x = [112 132 124 101 113]
x[0] = 112
x[1] = 132
x[3] = 101

M =
[[128 128 128 128]
 [141 119 133 120]
 [123 129 129 117]
 [136 129 138 129]
 [125 128 132 125]
 [122 130 128 118]
 [135 124 115 137]
 [134 149 124 129]
 [128 128 128 128]
 [127 129 133 133]
 [129 128 129 126]
 [121 128 135 123]]
M[0][0] => 128
M[4][1] => 128
M[8][3] => 128
M[9][2] => 133
M[8][0] => 128
M[5][2] => 128
M[6][2] => 115
M[4][0] => 125
M[10][1] => 128
M[0][1] => 128
M[4][3] => 125
M[1] => [141, 119, 133, 120]
M[3][1] => 129
M[5][3] => 118
M[10][3] => 126
M[1][3] => 120
M[2][0] => 123
M[3][3] => 129
M[10] => [129, 128, 129, 126]
M[11][0] => 121
M[7][3] => 129

X =
[[128 127 132 127 130 131 131 113 128 123 129 129 128 128 126 118]
 [128 128 123 114 131 122 114 110 128 133 129 133 128 128 125 139]
 [128 136 118 122 127 117 121 121 128 135 128 128 128 128 125 143]
 [128 120 123 113 129 124 115 131 128 135 127 131 128 128 128 141]
 [128 129 123 148 124 123 140 139 128 130 126 122 128 128 126 132]
 [128 135 122 131 130 120 119 112 128 134 128 131 128 128 123 141]
 [128 124 121 138 121 121 153 127 128 124 126 116 128 127 124 119]
 [128 120 139 146 133 138 120 130 128 128 127 137 128 128 129 129]]
X[0][0] -> 128
X[4][14] -> 126
X[2][9] -> 135
X[:, 6] -> [131, 114, 121, 115, 140, 119, 153, 120]
X[6][15] -> 119
X[2][8] -> 128
X[:, 9] -> [123, 133, 135, 135, 130, 134, 124, 128]
X[2][4] -> 127
X[2] -> [128, 136, 118, 122, 127, 117, 121, 121, 128, 135, 128, 128, 128, 128, 125, 143]
X[7][0] -> 128
X[2][0] -> 128
X[4][10] -> 126
X[2][5] -> 117
X[5][11] -> 131
X[5][12] -> 128
X[0][9] -> 123
X[3][15] -> 141
X[:, 13] -> [128, 128, 128, 128, 128, 128, 127, 128]
X[3][5] -> 124
X[0] -> [128, 127, 132, 127, 130, 131, 131, 113, 128, 123, 129, 129, 128, 128, 126, 118]
X[7][4] -> 133
X[3] -> [128, 120, 123, 113, 129, 124, 115, 131, 128, 135, 127, 131, 128, 128, 128, 141]
X[1] -> [128, 128, 123, 114, 131, 122, 114, 110, 128, 133, 129, 133, 128, 128, 125, 139]
X[4][11] -> 122
X[1][10] -> 129
X[3][14] -> 128
X[:, 1] -> [127, 128, 136, 120, 129, 135, 124, 120]
X[6][0] -> 128
X[7][13] -> 128
X[:, 2] -> [132, 123, 118, 123, 123, 122, 121, 139]
X[4][2] -> 123
X[7] -> [128, 120, 139, 146, 133, 138, 120, 130, 128, 128, 127, 137, 128, 128, 129, 129]
X[:, 14] -> [126, 125, 125, 128, 126, 123, 124, 129]
X[0][14] -> 126
X[5][10] -> 128

grid =
[[113 119 118 139 124 132 134]
 [140 108 154 129 131 126 133]
 [138 112 114 118 136 147 141]
 [123 117 143 137 130 140 130]
 [116 129 148 134 149 114 133]
 [126 106 146 129 133 129 126]]
Rows and columns are counted from 0.
(0, 0): 113
(1, 4): 131
(4, 1): 129
(2, 4): 136
(3, 0): 123
(3, 5): 140
(2, 1): 112
(0, 2): 118
(4, 4): 149
(1, 5): 126
(5, 1): 106
(4, 2): 148
(5, 4): 133

A =
array([[116, 126, 122, 129],
       [118, 126, 124, 131],
       [142, 144, 143, 128],
       [138, 123, 130, 127],
       [140, 144, 141, 127],
       [120, 126, 127, 133],
       [150, 144, 151, 139]])
A[0,-4]: 116
A[0,-3]: 126
A[-1,2]: 151
A[:, -4]: [116, 118, 142, 138, 140, 120, 150]
A[-3,-1]: 127
A[-1,-4]: 150
A[-1,-3]: 144
A[-2,3]: 133
A[6,3]: 139
A[-1]: [150, 144, 151, 139]
A[-6,-3]: 126
A[3]: [138, 123, 130, 127]
A[-7,-2]: 122
A[-2,0]: 120
A[-2]: [120, 126, 127, 133]
A[4,-2]: 141
A[5,2]: 127
A[:, -3]: [126, 126, 144, 123, 144, 126, 144]

m =
[[148 110 136 132 114 137 152 125 141 113 144 149 143]
 [104 153 123 125 142 118 101 134 113 155 110 103 111]
 [148 113 114 134 134 141 145 131 140 114 131 146 143]
 [124 129 105 152 124 147 124 119 137 114 113 127 136]
 [133 143 136 136 112 141 141 137 139 123 135 138 142]
 [158 109 129 132 126 138 153 109 142 110 143 152 141]
 [124 137 150 105 120 108 121 112 113 114 138 120 116]
 [135 123 110 141 124 143 137 138 138 119 127 137 140]]
m[0, 0] = 148
m[1, 1] = 153
m[1, 4] = 142
m[5, 11] = 152
m[1, 5] = 118
m[:, 4] = [114, 142, 134, 124, 112, 126, 120, 124]
m[4, 2] = 136
m[7] = [135, 123, 110, 141, 124, 143, 137, 138, 138, 119, 127, 137, 140]
m[7, 3] = 141
m[7, 1] = 123
m[2, 0] = 148
m[3, 2] = 105
m[3, 4] = 124
m[6, 10] = 138
m[6, 12] = 116
m[1, 12] = 111
m[5, 9] = 110
m[1, 3] = 125
m[:, 10] = [144, 110, 131, 113, 135, 143, 138, 127]
m[3, 0] = 124
m[7, 9] = 119
m[1, 7] = 134
m[4, 10] = 135
m[2, 4] = 134
m[7, 4] = 124
m[4, 8] = 139
m[0, 6] = 152
m[2, 3] = 134
m[7, 7] = 138
m[:, 6] = [152, 101, 145, 124, 141, 153, 121, 137]
m[0, 11] = 149
m[6, 8] = 113
m[:, 0] = [148, 104, 148, 124, 133, 158, 124, 135]
m[1, 0] = 104
m[:, 12] = [143, 111, 143, 136, 142, 141, 116, 140]
m[5, 1] = 109

data = 118	148	114	135	125	118	114	126	143	105	134	119
data[0] => 118
data[1] => 148
data[6] => 114
data[9] => 105
